Each row below holds a small network's activations on one input, seen along a few directions.
In each table, some parts of the input vary, and every possible input appears once, in random order.
Descriptions start from the smaller parts, as in this example, which fits no table here: one of 4 places along a line, together with either a single point or one of 9 places around a ring or (one of 3 separate values, together with one of 5 places around a ring).
Shared parts are said once, and a part with two or three values counts as separate values.

Other details of the inputs shift rows strongly along three fixed directions, in all tables alike. That doesn't count.

A family of inputs:
row 1: [ 14 -48  75 -19  -3 -85  -8  43 -32 -78 -58]
row 2: [   5  -43   -8  -50  -87  -27    8   60  -24  -25 -105]
row 3: [-44 -11 -72 -33 -21  21  75  24 -17  17  37]
row 4: [-16  14 -16  57 -25  30 -33  44  22  42 -34]
row 5: [ 12 -44  30 -18  -6 -43 -35  35 -25 -27 -10]
row 6: [-61  16 -35 -30  46 -61 -12 -19   3 -28  54]
row 7: [ 22  17 -18  54 -20  86   1  11   9  79   7]
row 8: [-42   3  25 -40  30 -37  35 -85  23 -45  76]
row 9: [ 61  13   3  24  -1  33   8  26   8  30 -46]
row 10: [-14  32  80  47  26 -23 -74 -62  63 -20   7]
row 11: [-17   2   6 -34  55 -39  54 -35  -2 -49  47]
row 12: [  8  -4   4  38 -30  60 -20  30 -20  37 -28]
row 13: [ 38  27  15  46  45  64 -61 -51   6  39  41]
row 14: [ -12   41 -104  -46  -25   38   81  -46    6   42   34]
row 15: [ 28 -21  76  25  35  -8 -65 -10  13   4  20]
row 16: [-14  12 -83 -53 -46   0  66 -23 -16   4   6]
row 17: [ -3 -20  86  59   8   7 -48 -15  -7  -6  21]
row 18: [ 38  72 -48  56  16  53 -10   9  39  50 -34]
row 19: [-24  11  -4 -33  51 -37  37 -48 -37 -55  27]
row 20: [ 20 -68 -11 -51 -47 -32  -1 111 -12 -10 -62]
Description of these inputs: one of 4 separate values, together with either a single point or one of 4 places along a line.
- Changing only the choice among 4 separate values turns row 15 into row 7. The same change can be made to row 13. Which row results? => row 12
- List by row number the other rows that have the choice among 4 separate values in common with row 11. => row 1, row 9, row 18, row 19
- Change only the place on the line of 4 in row 8. List by row number the other rows that result. => row 2, row 14, row 16

A family of inputs:
row 21: [-15  18 120  61  55 -24 -58 -65  34 -28  27]
row 22: [-39  24 -24   0   7 -18  30 -21 -11 -19  11]
row 23: [-29 -18 -76 -34 -24   5  36  44 -36  25  26]
row 24: [ 24  32  -8  33  35  38 -31 -45  38  31  24]
row 25: [-29   0  -8 -25  26 -18  51 -35 -38 -38  36]
row 26: [ 35  37 -51  36 -42  67   9  24  33  58 -41]
row 27: [   9   46   62   76   53   36  -53 -108   58   20   58]
row 28: [-22  -8  -3 -52   7 -22  33 -50 -18 -31  44]
row 29: [-27   5 -12 -33  37 -38  36 -24 -21 -25  42]
row 30: [ 12  21 -50  43  -5  77 -29  22  14  74  15]
row 31: [ 56 -20  -3  10 -34  16 -19  48  10  30 -58]
row 32: [-17  13 -67 -37  -1 -11  38  31 -12   4 -16]
row 33: [-43 -73  75  -1 -55 -67 -46  90 -16 -40 -64]
row 34: [ 43  41 -49  32   3  66  -7   5  35  54  -9]
row 35: [ -2 -47  50 -26 -71 -61 -34  69   2 -38 -96]
row 36: [ -8  15 -35 -23  11  20  58 -23 -19   6  26]
row 37: [ 21 -16 109  27  25 -32 -96 -20  32 -31 -13]
row 38: [-23  -4  -2 -38  18 -20  50 -36 -15 -37  45]
row 39: [  4   0 -60 -40 -13  -9  48  26 -13   0   0]
row 40: [-19  -1 -13 -49  17 -39  17 -39 -14 -27  48]
row 41: [ 43 -11  21  29 -11   6 -23  45 -12   5 -52]
row 42: [ 29  -1  13  30  -5   6 -35  47   1   1 -60]
row 43: [-21 -37  24 -46   1 -47  28 -17 -19 -48  10]
row 44: [ 17 -18 -15  25 -33  69  -4  34 -11  55  -4]
- What do these inputs look like to the network? => one of 4 places along a line, together with either a single point or one of 5 places along a line
- Changing only the place on the line of 4 turns row 29 into row 21. The same change can be made to row 41. Which row results? => row 22
- Change only the place on the line of 5 in row 25. List by row number the other rows that result. => row 28, row 36, row 38, row 43
- List by row number the other rows that have the place on the line of 4 in common with row 30. => row 24, row 32, row 34, row 37, row 42
